Each row below holds a small network's activations on one input, seen along a few directions.
Each table varies a few parts of the input and shows all the possible inputs, shuffled.
A made-up example of a description, with smaller parts first: one of 5 places around a ring, together with either a single point or one of 9 places around a ring or (one of 3 separate values, together with one of 4 places along a line).
Shared parts are said once, and a part with two or three values counts as separate values.

Rows:
r1: [  6 -39 -26 -35  53  -8   0 -14  59  -7 -75 -39  37  -5  45   8 -74]
r2: [ 32 -24 -27 -47  69  -9   4 -23  75 -12 -47  -4  15  -3  44  37 -73]
r3: [ 52 -18  -8 -77 -51 -23 -42 -43  41  -1   1 -17  52   4  69  42  25]
r4: [ 23 -40  -8 -65 -60 -23 -40 -38  26   7 -19 -47  69   6  72   7  21]
r5: [ -3  24  23  10 -89  -1 -22  -4 -50  17  88  13   8  21  -1 -17  98]
r6: [-17  12 -12  48  88  11  38  27  17 -11 -27  22 -45  -8 -33  -4 -66]
r7: [ -9   9 -15  46  75  15  35  31  10 -23 -31  25 -47 -17 -40   2 -67]
r8: [ -3  24  20   5 -53  -1  -9 -14 -38  42 100  27   4  57   9 -31  97]
r9: [ 61 -24 -12 -86 -29 -18 -31 -50  51  16  12  -4  47  22  80  34  23]
r10: [  7  18  16   0 -67   1 -11 -11 -41  36  94  30   5  42   8 -24  97]
r11: [-19  10  -7  47  73  14  37  36   8 -24 -31  18 -43 -17 -38  -2 -68]
r12: [-29   8  21  12 -68   1 -13  -7 -53  45  71 -10  25  52  15 -58  92]
r13: [ -4  22  15   5 -80  -1 -18  -7 -45  31  89  12   9  32   5 -17  98]
r14: [ 50 -21 -14 -80 -42 -21 -37 -45  47  12   5 -20  51  14  75  40  25]
r15: [ 54 -28  -5 -76 -62 -26 -49 -36  28  -6  -5 -15  53 -11  62  44  25]
r16: [-40  36  28  64  33  25  39  23 -43  17  41  29 -60  16 -74 -37  21]
r17: [ 36 -32 -23 -42  22 -15 -18  -8  48 -40 -71 -11  22 -48  24  55 -70]
r18: [-27   1  20  15 -97  -5 -21  -3 -63  27  59 -15  29  23   6 -48  93]
r19: [-62  22  26  68  19  23  33  29 -58  23   6  -5 -36  13 -66 -62  17]
r20: [ 41 -25 -29 -52  57  -6  -2 -21  69 -23 -52  -1  13 -13  39  44 -75]
r21: [ 34 -27 -25 -51  54 -11   4 -16  68 -18 -58  -4  22 -14  42  41 -73]
r22: [-43  -8 -11  60  43  11  24  39 -12 -31 -63 -23 -24 -35 -42 -22 -68]
r23: [ 26 -37 -10 -72 -32 -21 -30 -45  41  32 -15 -39  71  30  86   0  22]
r24: [ 33 -22 -23 -45  33  -9 -12 -15  63 -35 -60 -18  20 -39  35  53 -72]
r25: [-41  -1 -12  54  73  13  31  34   0  -8 -56 -16 -24 -10 -28 -31 -69]
r26: [-40  36  20  64   7  22  30  30 -51   7  24  18 -54  -5 -80 -22  23]
r27: [-15   7  -7  51  42   7  14  43 -13 -46 -48  12 -42 -50 -55  14 -66]
r28: [-61  17  24  70 -10  18  25  33 -70   3  -7  -9 -34 -12 -78 -51  18]
r29: [-17  16 -10  51  53  11  22  37   2 -38 -41   9 -43 -40 -45  12 -66]
r30: [-30  35  24  59  21  26  33  26 -49   8  33  34 -62   5 -78 -30  19]
r31: [  0  17  25   9 -98  -7 -31   2 -66  10  77  18   9  12 -11 -13  97]
r32: [  6 -42 -25 -33  25 -11 -11 -10  47 -27 -82 -46  37 -33  35  18 -74]
r33: [-38  40  28  65  -1  21  23  32 -56  -7  22  20 -55 -17 -84 -20  22]
r34: [-35  29  32  64 -13  18  15  38 -70 -12  15  22 -53 -32 -89 -17  22]
r35: [-20  15 -17  50  63  13  27  35   5 -28 -37   7 -45 -25 -44   9 -66]
r36: [ -1  18  22   1 -69  -3  -7  -6 -44  36  90  27  11  43   9 -28  96]
r37: [ 28 -21 -31 -44  44  -8  -8 -15  64 -29 -57 -19  15 -20  33  49 -73]
r38: [ 53 -19 -10 -86 -15 -22 -30 -54  56  27  16  -5  48  34  86  28  24]
r39: [-38  33  30  59  18  22  38  31 -50  11  30  30 -53   3 -72 -33  20]
r40: [ 51 -21  -6 -86 -30 -22 -31 -44  47  15  10  -8  51  24  81  30  22]
What do these inputs look like to the network?
> one of 5 places around a ring, together with either one of 2 separate values or one of 6 places along a line
The inputs of r21 and r11 match in every part but the place on the ring of 5. If r32 is changed in the same way as r21 into r11, which row does it become?
> r22
Change only the choice among 2 separate values in r18. List by row number the other rows that result.
> r12
Change only the place on the ring of 5 in r27. List by row number the other rows that result.
> r15, r17, r31, r34
List by row number the other rows that have the place on the ring of 5 in common with r19.
> r16, r26, r28, r30, r33, r34, r39

Rows:
r41: [ 20 -37 -18 -40 -34 -22 -33 -15  21 -14 -43 -31  53 -20  47  19 -14]
r42: [ 25 -16  -8 -48  18  -7  -3 -29  44  20  -2  -7  27  30  56   2  -7]
r43: [ 44   0 -13 -49  -2 -11 -17 -29  43   6  29  15  17  22  54  34   9]
r44: [ -8  36  16  36  -9  11  11  13 -35  14  69  39 -37  22 -31 -15  47]
r45: [ 24 -15 -25 -22  76  -5   9   1  62 -34 -71  -1  -6 -33  14  45 -96]
r46: [-29  20  19  36  16  15  25  10 -33  32  40  18 -27  33 -29 -43  31]
r47: [ 47 -11  -4 -62 -35 -17 -32 -31  28  -9   0  -1  28  -9  36  47  14]
r48: [  3 -33 -15 -36  -4 -12 -17 -23  33   7 -42 -47  46   3  49  -2 -18]
r49: [ -8  26  24  25 -43   8   1  14 -49  -1  41  21 -26  -7 -45  -4  50]
r50: [-51   6  13  49 -11  13  16  19 -43  15   1 -23  -9   5 -36 -48  20]
r51: [-30  21  -1  62  67  23  39  41 -17 -31 -27  21 -61 -27 -75  -4 -60]
r52: [-36   4  12  48 -39   3   2  28 -55  -7   4  -5  -4 -17 -40 -30  23]
The inputs of r42 and r46 match in every part but one. If r48 is changed in the same way as r42 into r46, which row does it become?
> r50
What do these inputs look like to the network?
> one of 2 separate values, together with either a single point or one of 5 places around a ring

Rows:
r53: [-24  28  -8  28 -32  -2  -9  29 -41  -4  34   1 -17  13 -10  -8  22]
r54: [ 24 -21 -37 -47  62  -1   3 -24  69  19 -40 -15  17  27  47  31 -49]
r55: [ -7  -3  -1  21  90  19  28  23  24  -8 -67  -5 -37 -19 -39  11 -74]
r56: [  9 -36  -9 -31  -1 -15 -21 -21   1  47   5  -7  41  28  53 -27  22]
r57: [ 13   1 -40  26  63   7   4  35  38 -21 -34   5 -17  -8  17  26 -74]
r58: [ -9  36  13  13  95   9  48  -2  20   0  13  46 -67  -5 -53  13 -40]
r59: [ 25  26  20  -4 -42 -19 -22 -33  -8  -5  61  34 -10   6 -20  31  67]
r60: [ 25  17  31 -35 -57   0 -34   1 -23  -1  25   0  -5  -8   0  26  47]
r61: [-11  39   7  63 -15   5  -9  13 -21  -1  74  25 -25  21 -10 -18  44]
r62: [ 23  -5   9 -34 -50 -16   2  -8 -12 -12  26  39  24  -3  -3  22  33]
r63: [ -9  11  17 -39 -24  -4 -20 -18  -4  49  34 -31  16  37  38  -6  51]
r64: [-31   5  36  29   4  11  42  19 -42  -5   2  26  -9   4 -53 -45   7]
r65: [-62 -24  -3  26   2   6  11   9 -22 -28 -74 -63  14 -43 -54 -14 -41]
r66: [ 54  -9 -15 -39  38  -2 -15  -4  50 -20 -44  11  -3 -27  18  68 -49]
r67: [-40 -14 -21  36 -17  -8 -23  26  -4 -37 -36 -54  34 -40  17  -5 -40]
r68: [  8 -21  -9 -44 -30   3  21 -21   2  20  30   9  42  55  28 -26  32]
r69: [-26 -35 -18 -38 -19 -18 -24 -33  28   5 -40 -76  68  -5  44  -2 -17]
r70: [ -5 -13 -10  41  -4 -24 -17  23 -33 -13   7  32  10   1  14 -36 -10]
r71: [-12   8  -4  35 -23   7  17  38 -27  -9  39  29   8  12   8 -26   9]
r72: [  1 -23   3 -29 -42  -9 -45  -6  12 -25 -44 -55  46 -62  21  37 -14]
r73: [ 10  11   2 -13 -21  10  -5 -40   7  38  67  -3   7  61  17 -14  68]
r74: [ 13 -28  -1 -29 -34  -2  -4 -24  25  16 -33 -47  37  15  53 -30  12]
r75: [-50  31  39  29   4  15   7  24 -49  29   4 -19 -37 -10 -54 -18  28]
r76: [ 64  23   5 -48  37   6   7 -21  44 -21  33  59 -36  -6   7  61 -18]
r77: [ 28  17  -9 -52  69   2  18 -38  66  28  41  30 -16  39  43  28 -14]
r78: [ 22  34 -21  18  63  24  23  23  33 -11  47  47 -51   9   9  21 -41]
r79: [-36 -12  10  38  -8   3  30  10 -22  -8 -64 -32 -16 -28 -48 -33 -12]
r80: [-19 -22  22  34  17   4  11  14 -50   0 -31  18 -12  -5 -45 -53 -11]
r81: [ 33 -23 -14 -27 -66  -6 -11 -11   4 -20 -41 -20  17 -32   4  21  13]
r82: [ -8  -8 -17  43 -34  -6   2  25  -8 -28 -29 -19   4 -17  14 -27 -13]
r83: [ 29 -25   1 -25 -29 -29 -35 -11 -17   5  -2  27  22 -22  13  17  19]
r84: [-31  32  23  55   6  29  21   2 -38  20  37  10 -47  13 -76 -27  45]
What do these inputs look like to the network?
> one of 4 places along a line, together with either one of 2 separate values or one of 6 places along a line
The inputs of r75 and r53 match in every part but the place on the line of 4. If r58 is changed in the same way as r75 into r53, which row does it become?
> r78
Change only the place on the line of 6 in r79. List by row number the other rows that result.
> r64, r65, r75, r80, r84
